A small network was shown many inputs. Here are its activations along a few directions, one row for each input.
In each table, some parts of the input vary, and every possible input appears once, in random order.
Descriptions start from the smaller parts, as in this example, which fits no table here: one of 4 places along a line, together with either a single point or one of 9 places around a ring or (one of 2 separate values, together with one of 5 places around a ring).
Shared parts are said once, and a part with two or three values counts as separate values.

Other details of the inputs vary at random and push rows far along two fixed directions, the same in every table; ignore that.

Rows:
r1: [-37 5 13 -5 -24 -17 6 -27 10 0 -1 -2]
r2: [10 -17 4 9 13 22 13 20 8 19 31 -8]
r3: [-17 22 4 -15 -29 -16 -22 -15 9 -4 2 26]
r4: [24 -9 -7 -3 22 9 -4 37 -2 1 14 11]
r5: [14 -15 -2 7 13 18 18 19 6 21 32 -4]
r6: [-22 14 9 -21 -21 -17 -17 -19 4 -14 -14 2]
r7: [-29 13 -6 16 -33 -7 8 -33 16 5 -7 11]
r8: [-23 21 -9 4 -21 -15 -19 -13 18 -11 -16 37]
r9: [-31 1 10 -6 -21 -18 1 -23 17 9 15 14]
r10: [16 -6 3 8 20 17 -3 25 0 17 26 -6]
r11: [4 -22 4 2 16 23 12 20 8 20 28 -11]
r12: [21 -11 -1 -1 22 14 -8 39 1 -2 13 8]
r13: [-30 23 -4 11 -15 -9 -5 -38 8 2 -17 16]
r14: [-24 24 -6 16 -25 -12 -8 -29 7 2 -14 13]
r15: [14 -14 -1 -13 31 8 -7 38 5 -1 10 2]
r16: [-26 14 9 -20 -26 -11 -29 -15 10 -7 -2 19]
r17: [21 -9 0 3 24 7 3 21 -3 24 23 0]
r18: [45 -25 -5 14 15 5 40 8 -71 -55 -62 -80]
r19: [1 6 6 18 -34 -41 40 -61 -73 -57 -78 -79]
r20: [53 -22 -4 4 11 2 42 -7 -65 -43 -56 -86]
r21: [-23 8 4 -15 -16 -30 -20 -8 7 -13 -7 27]
r22: [9 -10 3 -4 30 11 -2 24 4 18 22 -12]
r23: [-29 20 -7 1 -10 -11 -17 -21 20 -12 -18 41]
r24: [30 -10 -1 -12 20 12 -5 25 1 14 15 4]
r25: [20 -4 -4 6 21 12 1 23 -2 19 27 -2]
r26: [8 -14 -13 14 25 33 22 6 19 25 16 0]
r27: [-14 22 -6 0 -27 -8 -15 -26 12 -8 -20 17]
r28: [26 -14 -3 -6 25 4 -3 35 -3 6 11 14]
r29: [24 -5 -12 -1 31 32 -2 13 15 11 3 6]
r30: [10 -11 2 1 24 17 -5 25 0 17 23 -9]
r31: [-21 19 10 -14 -30 -12 -27 -14 11 -7 1 22]
r32: [-25 6 11 2 -30 -22 11 -30 2 4 -1 9]
Description of these inputs: one of 4 places along a line, together with either one of 2 separate values or one of 6 places around a ring.
Q: The inputs of r10 and r2 match in every part but the place on the line of 4. If r22 is changed in the same way as r10 into r2, which row does it become?
A: r1
Q: Which other rows does r14 become when the choice among 2 separate values takes its other values? List them by row number.
A: r13
Q: Which other rows agree with r28 in the place on the line of 4? List them by row number.
A: r4, r8, r12, r15, r18, r21, r23

Rows:
r33: [10 -9 9 5 -6 -13 15 8 -26 -6 6 -23]
r34: [0 6 -1 -7 -6 -9 -9 -1 -2 -11 -11 13]
r35: [-21 20 0 -5 -18 -18 -21 -12 13 -3 -3 34]
r36: [-15 4 -5 22 -10 1 17 -22 9 12 2 2]
r37: [38 -18 -10 0 50 29 -9 58 17 30 38 17]
r38: [14 -6 1 -6 6 1 2 5 -14 -16 -16 -21]
r39: [11 -5 -2 -4 6 5 2 3 -13 -13 -17 -21]
r40: [27 -18 -9 4 43 44 -1 40 29 39 44 11]
r41: [-24 16 6 -15 -18 -18 -26 -6 11 -10 -3 30]
r42: [-17 1 7 2 -12 -1 11 -20 7 11 8 -9]
r43: [0 8 -4 -4 -6 -8 -10 -3 -1 -9 -10 11]
r44: [-38 24 5 -16 -28 -17 -29 -26 21 -7 -5 31]
r45: [28 -16 -2 16 4 12 45 -19 -45 -23 -42 -76]
r46: [16 2 -6 15 -4 -11 19 -15 -41 -32 -44 -34]
r47: [4 -13 16 -6 -2 -9 12 1 -21 -4 6 -30]
r48: [11 -18 -3 16 21 24 27 11 8 30 28 -15]
r49: [-26 14 7 -18 -18 -17 -25 -8 13 -8 -3 27]
r50: [-30 17 -4 12 -22 -4 -4 -26 22 10 1 29]
r51: [14 -7 -3 -11 22 9 -17 32 14 9 21 23]
Q: Describe the family of inputs behind these rows.
A: either one of 2 separate values or one of 6 places around a ring or one of 11 places along a line
